Each row has a name. Each piece below is followed by the name of the row it came from, unless a question asks for something else. Each question is about the rows just above it. Places in a row count from 1.

[ -30  -13   26    3    0    3   33   44   61   -7   -6  -40   10   37
  -30   10  -19   46   -4   16   16   -3  -54  -42  -22    5  -17   39
   12   13   -9   20    5   51   19   52  -14 -104  -16   -5    4  -26
    7  -11  -40] : J892
[ 17 -60  14  22  15  16  32 -22   3   4  61   4  -3 -16   8  60   6  58
  -4  52  22 -30  37 -23 -10  38  -5 -16 -22   3 -17   0  -8  21  51 -26
   7  -8  38  -8 -83 -22 -78 -10 -41] : J604
[ -5 -10   7 -15   6 -68  34  52  39 -28  -5 -25  10  31 -14   6 -22  40
   6  22  34   9 -57 -21 -35  20 -19  40 -14   4   1  10   3  44  34  42
   1 -77 -26  -9  28 -34   9 -10 -22] : J543
[  5 -11   0 -13   3 -80  24  50  39 -31 -16 -20  13  34 -32   9 -31  45
   1  33  41   7 -63 -31 -23  -4  -6  30 -22  -4  -1  21  -5  36  28  64
  -1 -74 -21 -10  38 -39  28 -10 -21] : J61
[ -6 -18  -3 -20   0 -69  16  63  54 -32  -7 -30 -18  40 -33   0 -35  52
  -3  42  49   9 -50 -24 -17   6 -22  26 -11   4  -8  30 -10  42  29  48
  -1 -81 -12   0  46 -23  14 -14 -16] : J8
[  0 -22  21 -16   3 -83  22  58  51 -22 -22 -17   6  33  -5  15 -26  61
   4  17  38   7 -60 -41 -10   3  -4  16  -8   4  -8  22  -8  38  52  60
  -3 -78 -16   8  37 -30  14 -23 -10] : J179
[ -5  -9   0 -21  -3 -79  35  43  46 -43   0 -28  -3  32 -14   5 -31  47
  -2  35  35   2 -52 -23 -39  14 -26  41   4   1 -10  21 -12  39  19  51
 -13 -80 -28  -4  35 -32   4  -3 -29] : J184
[ -8 -13  -4 -20   0 -64  42  55  41 -30  -9 -29   9  39 -19   7 -21  42
   4  22  32  17 -58 -25 -10  -2 -14  32  -4   5   3  24  -6  38  26  36
   5 -77  -7   3  44 -29  21   0 -25] : J118
Which row holds these entries in another order? [  52   16  -30    5   39  -42  -40   19  -19   -9  -14  -16  -40   26
    4   44  -26   -4   37   51  -17   10    3  -13   -7   -5   20  -54
   -6   -3   16  -22   33    3    7   13    0  -11 -104   61  -30    5
   12   46   10]  J892
which: [ -5  -9   0 -21  -3 -79  35  43  46 -43   0 -28  -3  32 -14   5 -31  47
  -2  35  35   2 -52 -23 -39  14 -26  41   4   1 -10  21 -12  39  19  51
 -13 -80 -28  -4  35 -32   4  -3 -29]  J184
The row with [ -8 -13  -4 -20   0 -64  42  55  41 -30  -9 -29   9  39 -19   7 -21  42
   4  22  32  17 -58 -25 -10  -2 -14  32  -4   5   3  24  -6  38  26  36
   5 -77  -7   3  44 -29  21   0 -25] is  J118
Which row holds these entries in another order? [ 37 -30  14 -23 -10   0 -22  21 -16   3 -83  22  58  51 -22 -22 -17   6
  33  -5  15 -26  61   4  17  38   7 -60 -41 -10   3  -4  16  -8   4  -8
  22  -8  38  52  60  -3 -78 -16   8]  J179

[ 93  93 -24 -24  93]  J327
[-23 -11  25  27  82]  J938
[ -9  63  59  93 -24]  J696
[-54  11  11 -54  94]  J635
At which places does J635 hold [11]?  2 3
Shuffled J938 with one entry gone: [ 82 -11  25 -23], missing  [27]
Put [-24 -24  93  93  93] back in order: which row is it?  J327
J938 without one entry, shuffled: [ 27  82 -11 -23]. Gone:  [25]
Places of [93] in row J327:  1 2 5
Which row holds these entries in another order? [ 93 -24  -9  59  63]  J696

[  5 -49   2 -66   1] -> J959
[  6 -45   7 -66  -1] -> J113
[ 14 -74  17 -65   2] -> J907
[-45  74 -51  21  22] -> J380
[-42  65 -47  29  21] -> J501
[-32  20 -29 -52  -7] -> J751
[  7 -47  -1  23  -1] -> J668
[  8 -52 -52   8   8] -> J316
[ 21 -53  21 -23  21] -> J701
[ 24 -88  19 -19   2] -> J225
Every place of [21] in J701:  1 3 5
Places of [-52] in row J316:  2 3
Which value is in both J701 and J501?  [21]
The one value in J113 and J959:  [-66]

